Input: [115 122 158 119 109 123]
Output: 123
Input: [133 132 146 128 144 106]
Output: 106
Input: [157 104 147 144]
Output: 144
Input: [128 132 103 125]
Output: 125
Input: [112 134 127 124 150 128 132]
Output: 132
Input: [109 101 150 121]
Output: 121
Input: [130 128 120 151 121 112]
Output: 112
Input: [119 150 137 128 114 134]
Output: 134
Input: [133 119 145 137 155 126 127]
Output: 127
Input: [129 115 133 125 141 155]
Output: 155
---
[[130 127 127 134 128 124 126]
 [138 121 112 146 135 100 103]
 [136 119 122 130 143 116 119]] | 136

[[129 145 106 117]
 [124 136 139 120]
 [124 127 145 127]] | 124

[[120 126 125 121 124 139 133]
 [125 129 125 125 127 133 132]
 [114 120 117 128 117 144 151]] | 114

[[129 139 153 135]
 [127 122 152 129]
 [131 133 147 136]] | 131

[[141 112 111 147]
 [116 155 148 130]
 [114 139 123 102]] | 114

[[146 118 123 104 158 146 123]
 [101 118 121 152 145 147 109]
 [144 127 129 110 138 110 114]] | 144
---
[125 143 145 152 123] Out: 145
[127 149 124 125 138] Out: 124
[116 155 145 125 143] Out: 145
[112 126 101 104 113] Out: 101
[137 150 126 111 131] Out: 126
[111 115 148 156 125] Out: 148
[135 130 128 128 153] Out: 128
[152 149 120 142 138] Out: 120
[152 125 116 112 157] Out: 116
[127 131 119  98 132] Out: 119
---
[151 128 144 156] Out: 128

[[128 125 127 127 130 126]
 [120 150 127 126 150 123]
 [129 127 123 129 127 124]] Out: 120

[[120 149 128 132 136 120 134]
 [122 127 111 121 131 122 127]] Out: 111

[[135 126 127 129 126 124]
 [127 120 124 128 132 130]
 [106 115 128 114 126 127]] Out: 106

[147  99 131 135] Out: 99

[[127 122 132 146 149]
 [119 118 147 128 142]
 [104 102 104 122 108]] Out: 102
---
[[133 120 118 133 137 117 121]
 [128 127 129 128 130 128 126]
 [109 154 126 134 148 117 141]] gives 141

[157 120 124 142] gives 124

[[122 155 136 142 129]
 [121 158 128 127 125]] gives 142

[142 152 143 146 153] gives 146

[133 100 139 128] gives 128

[105 151 114 137 133 110 130] gives 133

[100 130 106 123] gives 106

[107 135 114 103 125] gives 114

[[155 119 108 139 145 115]
 [110 129 132 116 125 138]] gives 139

[126 117 126 121 146 139 150] gives 139
---
[[136 112 108 131 123 121]
 [136 112 105 132 123 120]] yields 136

[[136 121 122 142 103]
 [112 137 116 132 129]] yields 112

[[126 132 120 125 126 122 123]
 [116 151 125 130 151 123 133]] yields 116

[[135 117 126 128 121 132 122]
 [109 156 133 129 147 119 139]] yields 109

[[152 112 146 129]
 [153 110 146 128]] yields 153

[[115 136 125 113 135]
 [140 104 135 148 114]] yields 140

[[116 119 107 150 113]
 [131 128 127 126 131]] yields 131

[[122 126 119 121 104 112 128]
 [124 127 124 122 113 117 134]] yields 124
---
132  128  141  138  143  123
126  105  119  144  122  119
142  110  124  137  100  124
gives 141

142  120  128  142
132  120  102  137
109  117  154  113
gives 128

125  130  135  118  148
132  134  135  118  151
124  127  137  116  148
gives 135

 99  108  143  147
148  125  116  136
157  128  123  138
gives 143

138  136  121  112  121
139  131  115  101  137
130  128  124  136  113
gives 121

133  137  104  138  135  135  127
132  134  116  149  130  143  116
135  129  112  129  120  139  125
gives 104

139  140  125  137  125  125  125
115  115  133  119  133  134  133
150  149  122  138  116  118  124
gives 125

110  112  136  103  137
139  129  126  135  127
150  139  151  120  120
gives 136
---
[[120, 112, 119, 143, 125, 134],
 [125, 128, 133, 125, 124, 121],
 [119, 105, 112, 155, 121, 143]] ⇒ 120, 143

[122, 105, 115, 126] ⇒ 122, 126

[128, 129, 100, 135] ⇒ 128, 135

[120, 123, 104, 130] ⇒ 120, 130

[110, 143, 148, 153] ⇒ 110, 153

[108, 111, 124, 104] ⇒ 108, 104

[136, 145, 107, 110, 153] ⇒ 136, 153

[[103, 103, 106, 101, 106, 131, 103],
 [125, 124, 124, 124, 124, 126, 124],
 [134, 133, 132, 134, 133, 128, 133]] ⇒ 103, 133

[133, 130, 103, 106] ⇒ 133, 106

[105, 149, 138, 128] ⇒ 105, 128
---
[112 100 145 155 132 110 109]	132

[[151 128 124 138 110]
 [139 120 146 128 149]]	124

[[121 134 133 118 101]
 [133 132 140 119 140]
 [118 141 133 120 118]]	133

[128 132 142 128 156 115]	128

[116 138 115 120 148  99]	120

[114 142 116 107 123 119]	107

[136 151 110 118 127]	110

[141 141 150 153 147]	150
---
[109, 142, 144, 125, 104, 138, 135] >> 138
[[124, 116, 133, 113, 99, 119], [123, 104, 119, 117, 112, 132]] >> 124
[130, 129, 131, 134, 156, 132] >> 132
[110, 117, 138, 104, 124, 126] >> 124
[120, 134, 153, 122, 136, 138] >> 136
[105, 106, 139, 138, 125] >> 125
